Each row has a name. Each question is about the rows just above it.

j_628: [-0.66 -5.42 -5.04  2.74  3.34  5.40 -1.33 -3.30 -0.29 -1.85 -1.47  3.78
 -2.89 -1.18  0.89 -0.90  2.21 -1.25 -3.25 -3.77  2.95 -2.08 -1.43 -1.56
 -0.25 -0.72  0.52 -1.42  4.65  0.30  8.05]
j_540: [ 0.42  7.28  5.29  1.66 -4.48 -4.48 -0.43  5.88  2.34  2.61  2.31  2.25
  1.55  2.77 -2.46 -0.59 -1.28  0.94 -0.06  1.48 -4.05  2.65  0.84 -0.83
  0.36 -1.94  0.70 -2.82 -3.19 -3.27 -4.21]
j_617: [-0.66 -5.42 -5.04  2.74  3.34  5.40 -1.33 -3.30 -0.29 -1.85 -1.47  3.78
 -2.89 -1.18  0.89 -0.90  2.21  2.73 -3.25 -3.77  2.95 -2.08 -1.00 -1.56
 -0.25 -1.24  1.22 -1.42  4.65  0.30  8.05]
j_608: [-0.66 -5.42 -5.04  2.74  3.34  5.40 -1.33 -3.30 -0.29 -1.85 -1.47  3.78
 -2.89 -1.18  0.89 -0.90  2.21 -1.25 -3.25 -3.77  2.95 -2.08  1.23 -1.56
 -0.25 -0.72  1.22 -1.42  4.65  0.30  8.05]
Which entry of j_608 is missing from [ 0.89 -0.29 -1.42  3.78 -1.56 -0.90 -0.66 -1.25  2.95  2.74  5.40 -5.04
 -5.42 -0.72 -1.47 -0.25 -1.33 -2.08  3.34  4.65  1.22  1.23 -3.77 -1.85
 -1.18 -2.89 -3.25  8.05  2.21  0.30]? => [-3.30]
Shuffled j_617 with one entry gone: [ 2.21 -0.25 -1.18 -5.04 -1.56 -0.90  8.05  4.65 -2.08 -1.24  0.89  2.95
 -1.42 -1.85 -1.00 -0.66  3.34 -5.42  2.74  1.22 -3.77  0.30 -0.29 -3.25
 -1.47  5.40 -2.89 -3.30 -1.33  3.78], missing => [2.73]
Shuffled j_617 with one entry gone: [-0.66  4.65  0.30  1.22 -3.77 -3.25 -1.00  3.34 -0.90 -5.04 -1.24  0.89
 -2.89 -0.25 -1.47 -1.56 -5.42 -3.30  2.95  8.05  5.40 -0.29  3.78 -1.18
  2.21 -1.33 -1.42  2.73 -2.08 -1.85], missing => [2.74]
j_608 without one entry, shuffled: [-5.42  4.65  3.78  2.95 -0.72 -1.47  2.21 -3.25  1.23 -1.42  5.40  3.34
 -3.30  8.05 -5.04 -2.08 -0.90 -1.56 -1.33  2.74 -0.29 -0.25  0.89 -1.18
 -2.89 -1.25 -0.66 -3.77 -1.85  0.30]. Gone: => [1.22]

j_208: [-1.96  0.64 -1.96 -3.30  1.35  1.50 -0.76  0.35 -0.75  0.18  0.70  3.36
  1.04  1.61 -4.03 -1.26  0.29  3.82 -0.23 -4.51  0.20 -0.83 -0.85 -0.30
  1.36  0.25 -4.02 -0.36  2.33 -2.02 -2.46  3.87  0.24  4.20  4.48]
j_806: [-0.46 -3.23 -1.32 -1.37 -3.15  1.50 -3.19  0.04 -1.33 -1.33 -2.00 -0.19
 -1.03 -0.80 -3.12  1.90  0.29  0.93  1.78 -4.51 -3.17  1.83  0.38 -2.99
 -0.75  0.25  4.21  1.51  4.22 -2.02  0.26 -0.35  1.49  4.20  6.53]
j_617: [-0.46 -3.23 -1.32 -1.37 -3.15  1.50 -3.19  0.04 -1.33  0.18 -2.00 -0.19
 -1.03 -0.80 -3.12  1.90  0.29  0.93  1.78 -4.51 -3.17  1.83  2.21 -1.91
  0.94 -1.43  2.23 -0.98  2.33 -2.72  2.06  5.97 -0.94 -0.43  2.95]
Which entry of j_208 is missing from [-1.26 -0.85 -2.02  0.64  0.18  3.36  1.04  2.33  0.24  1.61 -4.51  0.35
 -4.02  1.50  3.87 -0.76 -1.96 -2.46 -3.30 -1.96  4.48  0.70 -0.83 -4.03
 -0.36 -0.30  0.20 -0.75  0.29  3.82  1.36  4.20  1.35 -0.23]? => [0.25]
Which entry of j_806 is missing from [-3.23  0.25 -1.37  1.50  0.26  1.51  4.21 -0.80  0.29  4.22 -0.35 -1.03
 -3.19 -3.15  4.20 -2.00 -3.12  0.93  1.83  0.38 -3.17 -0.46 -2.02  1.49
 -1.33  1.90  0.04 -2.99 -4.51 -0.75  6.53  1.78 -1.33 -0.19]? => [-1.32]
j_617 without one entry, shuffled: [-3.17  2.33  2.95  5.97  1.90 -0.19 -2.00  1.78 -0.94 -3.12 -1.91 -3.23
 -0.43  0.29 -0.80 -4.51  1.83 -2.72 -1.03 -1.32  0.18  1.50 -0.46 -1.43
 -0.98  0.93 -1.37  2.21 -1.33 -3.19  0.04  2.06 -3.15  0.94]. Gone: => [2.23]
Shuffled j_208 with one entry gone: [ 1.61 -3.30 -4.51 -1.96  1.50  1.35 -2.46  0.64 -0.23  0.20  1.36  0.24
  3.87  2.33  1.04 -0.85 -1.26  3.82 -1.96 -4.02 -0.36  4.48  4.20  0.25
  0.35  3.36  0.70  0.18 -0.30 -2.02  0.29 -0.75 -0.83 -4.03], missing => [-0.76]
j_806 without one entry, shuffled: [ 1.49 -1.32  0.04 -3.17  0.93 -1.33 -0.46 -0.75  1.78  1.83 -3.15 -3.23
 -1.03  0.25  0.26  4.20  6.53 -1.33 -4.51 -3.12 -2.00  0.38 -1.37 -0.35
 -0.80 -2.99  1.50 -2.02  0.29  1.90  1.51  4.21 -3.19 -0.19]. Gone: => [4.22]
Shuffled j_208 with one entry gone: [ 1.61  3.82  0.18 -1.96  0.20  4.20 -2.02  3.36 -0.83 -1.26 -4.03  0.70
 -2.46  0.25  4.48 -0.76  0.64 -4.51  1.35  2.33  3.87  1.50 -0.36 -0.85
  1.36  0.24 -0.30 -0.23 -0.75 -3.30  0.35  1.04  0.29 -1.96], missing => [-4.02]
j_617 without one entry, shuffled: [-3.23 -3.15 -2.72 -1.33 -2.00 -1.37 -3.19 -1.91 -0.94  2.95 -1.32  0.18
 -0.43  2.33 -1.43 -3.17 -0.98  2.23  1.78 -3.12  0.04  1.83 -0.46  2.21
  0.29 -0.80  2.06 -4.51 -1.03  1.50  1.90  0.94 -0.19  5.97]. Gone: => [0.93]

